These are the activations of a small neural network, seen along a few directions. Each row is one input.
Each table varies a few parts of the input and shows all the possible inputs, shuffled.
A made-up example of a description, with smaller parts first: one of 8 places around a ring, together with either a single point or (one of 2 separate values, together with one of 4 places along a line) or one of 11 places around a ring.
Shared parts are said once, and a part with two or three values counts as separate values.
(in the rows, 128 means zero)

Other details of the inputs vary at random and push rows far along two fixed directions, the same in every table; ignore that.
To show where, the next rows are all for the same input, with only those details redrawn:
[134  75 180 144 154  51  94 105 107 153  90]
[137  77 179 137 157  55  91 114 107 155  96]
[134 114 156 106 158 101  89 168 117 160 130]
[104 107 151 145 139  87 108 123 116 145 100]
[134 156 131  67 162 154  84 235 127 168 172]
[ 32 204  69 131 103 197 139 195 143 130 143]
[118 107 155 131 147  89 100 139 115 151 110]

Table:
row 1: [ 63 108 139 186 101 118 121  36 144  90  69]
row 2: [142 166 128  17 148 165  92 188 133 174 173]
row 3: [228 165  98  69 198 187 138 188 142 123 185]
row 4: [208  41 144 158 135  88 157 100  96 162  85]
row 5: [126 130  84 221 138 103 203  33 115 126  78]
row 6: [ 77 152 111 165  85 158 118  93 148  89 125]
row 7: [224 168 104  76 192 190 135 165 111 170 184]
row 8: [183 101 196 139 108  64 105  79  99 144 138]
row 9: [222  36 154 144 131 123 137  67 120 131  90]
row 10: [156 166 139  65 139 172  75 207 111 156 194]
row 11: [ 45 195  70 133  92 191 149 192 145  89 175]
row 12: [135 115 156 104 159 103  88 172 117 161 132]
row 13: [186 128 171 105 116  98 106 148 139 103 169]
row 14: [131 103 147  64 155  87 118 142 140 137 138]
row 15: [ 52 156 117 152 101 159 128  99 119 121 103]
row 16: [118  64  99 203  91 125 213  61 116  95  70]
row 17: [189 128 171 109 111 116  92 128 143 125 175]
row 18: [ 34 210  55  95  95 181 156 175 158 141 142]
row 19: [ 30 197  64 111  78 201 150 106 181 100 124]
row 20: [211 115 116 114 199 125 159 135 121 134 158]
row 21: [ 45  98 134 189 111  88 151  66 127  87  76]
row 22: [146 114 152  57 149  99 102 131 152 118 125]
row 23: [229 121 123 116 189 148 131  96 136 136 146]
row 24: [ 71 224  74 147  60 178 162 188 144 125 183]
row 25: [ 60 109 139 182 105 100 135  55 140  68  62]
row 26: [ 28 202  65 173  72 174 152 158 135 112 139]
row 27: [127  84 105 202  78 147 195  32  98 123  59]
row 28: [ 74 153 112 161  90 140 132 113 143  67 119]
row 29: [172 119 166 109 123  88 121 163 127 122 185]
row 30: [221  77 130 100 140 157 145 154 126 118 126]
What is each input in this table made of?
> one of 5 places around a ring, together with either one of 2 separate values or one of 4 places along a line
Changing only the place on the ring of 5 turns row 6 into row 11. The same change can be made to row 17. Which row results?
> row 29
Change only the choice among 2 separate values in row 20. List by row number the other rows that result.
> row 16

Table:
row 31: [159  98 173 121 125  97  82 141 129 140 138]
row 32: [ 79  97 146 176  93  90 122  43 142 103  69]
row 33: [111 151  89 133  98 186 164 128 146 112 155]
row 34: [136 133 133 112 135 129  91 180 130 149 151]
row 35: [ 72 135 115 143 122 134 123 118 141 135  95]
row 36: [ 88 154  67 159  94 163 184 106 141 115 120]
row 37: [165 162  99  89 147 188 126 194 127 136 161]
row 38: [157 158 101  91 159 199 131 201 122 145 161]
row 39: [195 113 142 112 151 101 130 121 132 138 140]
row 40: [178 141 116  87 122 163 135 167 139 136 164]
row 41: [ 78 143 119 138 121 120 127 114 154 102 114]
row 42: [ 95 175  84 169 104 171 170 103 140  92 115]
row 43: [152 146  98  91 159 194 136 191 127 151 173]
row 44: [ 96 163  70 147 117 196 161 135 128 107 135]
row 45: [162 167 105  90 158 193 125 187 135 124 184]
row 46: [ 67 137 110 166 105 127 144 138 132 122 109]
row 47: [153  96 178 108 127  87 101 147 117 124 141]
row 48: [101 158  82 141  98 201 163 126 142 102 150]
row 49: [145  99 184 155 134  52  96  82 115 140 116]
row 50: [ 87 160  79 166 105 166 179  96 149 102 137]
row 51: [125 100 136 192  95 109 159  37 121  93  71]
row 52: [ 71 154 121 158 101 117 145 126 133  97 128]
row 53: [ 57 155 120 165 102 116 133  66 142 111  98]
row 54: [ 64 153 117 135 114 124 140 112 144  95 115]
row 55: [ 74 151 126 151  78 131 138 115 120 108 132]
row 56: [165 168  99  81 143 176 140 187 150 140 188]
row 57: [195 103 136 110 150 107 124 131 118 145 125]
row 58: [109 162  79 143 120 188 156 139 126 110 130]
row 59: [147  85 189 149 114  64  95  83 111 139 113]
row 60: [168  61 152 149 156  84 143  77 112 150 104]
row 61: [205  97 159 124 154  81 123 102 123 135 122]
row 62: [114  99 126 198 122 100 164  29 126  97  93]
row 63: [153  91 179 132 147  71  92 123 102 170 118]
row 64: [140 126 146 103 119 129 100 182 138 126 159]
row 65: [170  67 157 156 162  94 132  79  99 137  92]
row 66: [193  92 154 125 126 100 129  99 122 129 116]
row 67: [145  98 155 101 157  96  80 132 132 148 117]
row 68: [183 101 155 139 160 104 122  96 116 118 120]
row 69: [134 156 146  98 136 120 103 171 119 136 173]
row 70: [139 108 157  89 135 116  93 148 144 124 134]
row 71: [105 158  75 134 114 177 178 144 139 138 135]
row 72: [134 130 130 105 137 125 101 191 131 138 155]
row 73: [129 131 147  71 132 136 103 170 137 121 150]
row 74: [ 80 148 120 142 119 127 116 106 154 113 112]
row 75: [ 71 145 120 139 119 132 127 109 129 144 102]
row 76: [169 143 100  92 139 156 138 172 132 146 156]
row 77: [125 139 142 101 139 124 111 180 105 157 154]
row 78: [121  96 135 195 100 114 158  35 117  89  76]
row 79: [197  84 153 124 158  89 130 114 110 156 105]
row 80: [ 67  97 137 169 112  73 142  55 122 100  65]
row 81: [167 154 104  76 122 187 139 186 147 138 184]
row 82: [140 109 159  86 154  91  93 131 110 146 129]
row 83: [194  83 160 129 166  99 123 114 104 149 101]
row 84: [109 188  79 146 107 181 166 134 145 103 134]
row 85: [197  85 158 127 161  94 126 115 107 153 102]
row 86: [ 81 146 130 132  95 137 118  99 139 121 116]
row 87: [192  80 150 124 156  86 136 110 113 159 108]
row 88: [104 152  73 136 116 180 166 134 139 124 147]
row 89: [ 88 149 124 166 106 120 121 121 143 116 126]
row 90: [173  63 151 151 156  87 129  71 108 131 108]
row 91: [ 67 150 122 128  90 137 133 101 130 106 118]
row 92: [ 53 127 106 164 104 115 141  90 143 101  84]
row 93: [130 143 137  96 133 124 103 178 108 146 163]
row 94: [134 143 138 107 132 127  94 171 119 157 157]
row 95: [ 67 143 120 130 120 126 137 113 118 132 106]
row 96: [150 102 181  98 159  65  91 102 116 135 125]
row 97: [128 109 145  97 157 112 103 159 133 146 120]
row 98: [155 106 167 122 147  78  95 147 132 129 142]
row 99: [ 68 142 112 156  99 122 145 132 123 107 118]
row 100: [101 163  87 162  79 177 172 105 140  95 112]
row 101: [125 129 142 102 142 123 116 192 116 146 148]
row 102: [138 115 149 123 143 113  96 167 123 160 133]
row 103: [127 145 133  82 145 137  89 161 130 156 146]
row 104: [ 66 132 119 131 123 125 142 125 129 120  99]
row 105: [171 135 123  95 139 182 121 166 127 123 167]
row 106: [174 148 108  96 145 164 128 176 126 140 150]
Changing only one part turns row 83 into row 42. The same change can be made to row 79. Which row results?
> row 61
Changing only one part turns row 93 into row 77. The same change can be made to row 58. Which row results?
> row 38
What is each input in this table made of?
> one of 4 places along a line, together with either one of 9 places around a ring or (one of 2 separate values, together with one of 5 places around a ring)
Change only the place on the line of 4 in row 72. List by row number the other rows that result.
> row 46, row 64, row 98
Change only the choice among 2 separate values in row 86. List by row number the other rows that result.
> row 59
Change only the choice among 2 separate values in row 41. List by row number the other rows that result.
> row 98
Start at row 48 and move only the place on the ring of 9, one step at a time. The first step leads to row 33. Which rows follow, in order?
> row 81, row 40, row 66, row 100, row 51, row 78, row 105

Table:
row 107: [ 92 123 108 148 118 137 145 103 131 131  86]
row 108: [ 89 148  90 151  82 181 165  96 144  85 121]
row 109: [100 169 118 140 113 143 117 162 127 139 150]
row 110: [145  72 182  99 173  54  86 132 115 149 103]
row 111: [169 103 155  99 130 116 102 119 136 130 138]
row 112: [145 138 142  80 175 125  87 169 120 173 152]
row 113: [184 116 130  66 166 158 120 180 113 157 141]
row 114: [ 96 182 122 118 109 154 115 132 145 119 153]
row 115: [144 157  95 145 124 147 167 144 119 123 152]
row 116: [101 172  74 164 103 166 180  86 151  83 128]
row 117: [109 170 120  82 124 165 101 244 138 139 187]
row 118: [122  58 168 210  94  47 145  28 105 123  62]
row 119: [167 129 111 121 173 137 145 133 128 141 125]
row 120: [212  41 187 134 149  74 110 107  96 149 119]
row 121: [ 43 140 119 165  85 118 134  85 152  78 102]
What is each input in this table made of?
> one of 3 separate values, together with one of 5 places along a line
Changing only the place on the line of 5 turns row 115 into row 117. The same change can be made to row 119. Which row results?
> row 110
Start at row 116 and move only the place on the line of 5, one step at a time. The first step leads to row 108. Which rows follow, in order?
> row 111, row 114, row 121
Change only the choice among 3 separate values in row 113. List by row number the other rows that result.
> row 108, row 120

Table:
row 122: [134 104 129 171 148  88 137  80 110 140  98]
row 123: [126 101 136 133 134 117 147  88 129 126  93]
row 124: [107  88 148 205  84  94 152  56 126  98  86]
row 125: [ 81 156 123 113 115 117 103 170 157 135 135]
row 126: [204 106 158  90 169 101 106 170 105 166 150]
row 127: [208 110 166  93 159 100 103 169 107 158 159]
row 128: [133  95 130 162 139  87 144  84 109 140  96]
row 129: [ 55 186  79 180  69 174 183 114 147  94 138]
row 130: [ 74 149 129 114 130 114 109 174 141 116 137]
row 131: [176  86 145  92 167 115 116 143 118 156 134]
row 132: [ 80 202  71 133 104 192 148 131 154  96 148]
row 133: [179  83 175 126 130  87 121 119 119 134 140]
row 134: [ 74 116 160 145 106  84 100  87 118 141  98]
row 135: [109 114 145 209 103  81 155  42 125 104  99]
row 136: [ 52 190  59 140  71 201 171 122 155  83 131]
row 137: [184  96 152 104 149 104 119 156 106 156 136]
row 138: [205  92 165  73 156 121  80 157 130 133 147]
row 139: [148 118 144 129 163 112 127  95 129 136 109]
row 140: [177  98 143  96 175 110 114 138 119 158 137]
row 141: [ 82 178  69 143  91 203 159 180 133 121 135]
row 142: [ 94 171  65 115 115 197 158 185 132 137 152]
row 143: [195  79 154  83 177 125  94 168 120 161 138]
row 144: [179  90 159  92 165 128 105 144 129 145 119]
row 145: [135 198  85  96 142 193 131 217 129 149 182]
row 146: [125  86 126 169 125 109 139  96 113 131  86]
row 147: [ 55 187  72 168  70 176 172 103 149  85 137]
row 148: [108 115 137 197 105  83 144  31 127  94  98]
row 149: [197 105 150  87 196 112  96 153 119 166 151]
row 150: [ 99 103 132 177 123  95 163  34 129 113  64]
row 151: [131 116 134 132 131 109 136  78 133 114 103]
row 152: [ 89 118 157 140 107  76  97 101 132 144 101]
row 153: [137 101 143 166 107 111 135 112 113 122 104]
row 154: [131  94 145 162 102 107 126  82 129 101 109]
row 155: [ 68 109 161 147 127  73 109 104 112 111  98]
row 156: [ 75 112 163 139 122  91  96 103 109 129 105]
row 157: [148 177  97  39 141 208 118 219 149 135 186]
row 158: [ 54 188  66 155  79 180 170  98 153  83 122]
row 159: [154 179 101  68 126 198 127 242 128 147 197]
row 160: [176  80 164 107 148 105 102 108 128 126 107]
row 161: [152 178 102  55 123 202 115 226 145 129 212]
row 162: [209 119 165 102 169 101  97 165 108 158 161]
row 163: [ 77 201  71 129 114 195 153 131 154 103 138]
What is each input in this table made of?
> either one of 6 places around a ring or (one of 4 places along a line, together with one of 9 places around a ring)
Start at row 161 and move only the place on the ring of 9, one step at a time. The first step leads to row 136. Which rows follow, in order?
> row 157, row 123, row 131, row 142, row 137, row 159, row 133
Start at row 156 and move only the place on the ring of 6, one step at a time. The first step leads to row 134. Which rows follow, in order?
> row 152, row 125, row 130, row 155

Table:
row 164: [179  82 195  89 153  62  71 120 127 138 133]
row 165: [102 198 106  68 111 196 107 228 148 123 204]
row 166: [161 130 158  54 162 124  79 180 138 147 165]
row 167: [167 130 164  79 143 119  73 199 124 147 173]
row 168: [ 95 171  66 170  91 194 182  98 135 111 120]
row 169: [173  77 187 107 163  60  80 147 105 168 127]
row 170: [175  82 186  84 178  70  74 127 124 152 119]
row 171: [112  45 195 210 113   5 122  21 102 126  51]
row 172: [ 93 165  65 170  96 180 197 110 139  90 116]
row 173: [163 114 156  66 172 107  82 193 114 171 154]
row 174: [ 92 121  91 219  98 119 195  35 129  90  83]
row 175: [ 85 181  50 149  87 227 186 132 142 108 131]
row 176: [173 169  99  99 144 184 143 173 131 140 173]
row 177: [ 25 193  69 138 104 192 149 153 144 113 125]
row 178: [125  62 131 217 106  81 183   4 119  95  46]
What is each input in this table made of?
> either one of 6 places around a ring or one of 9 places around a ring
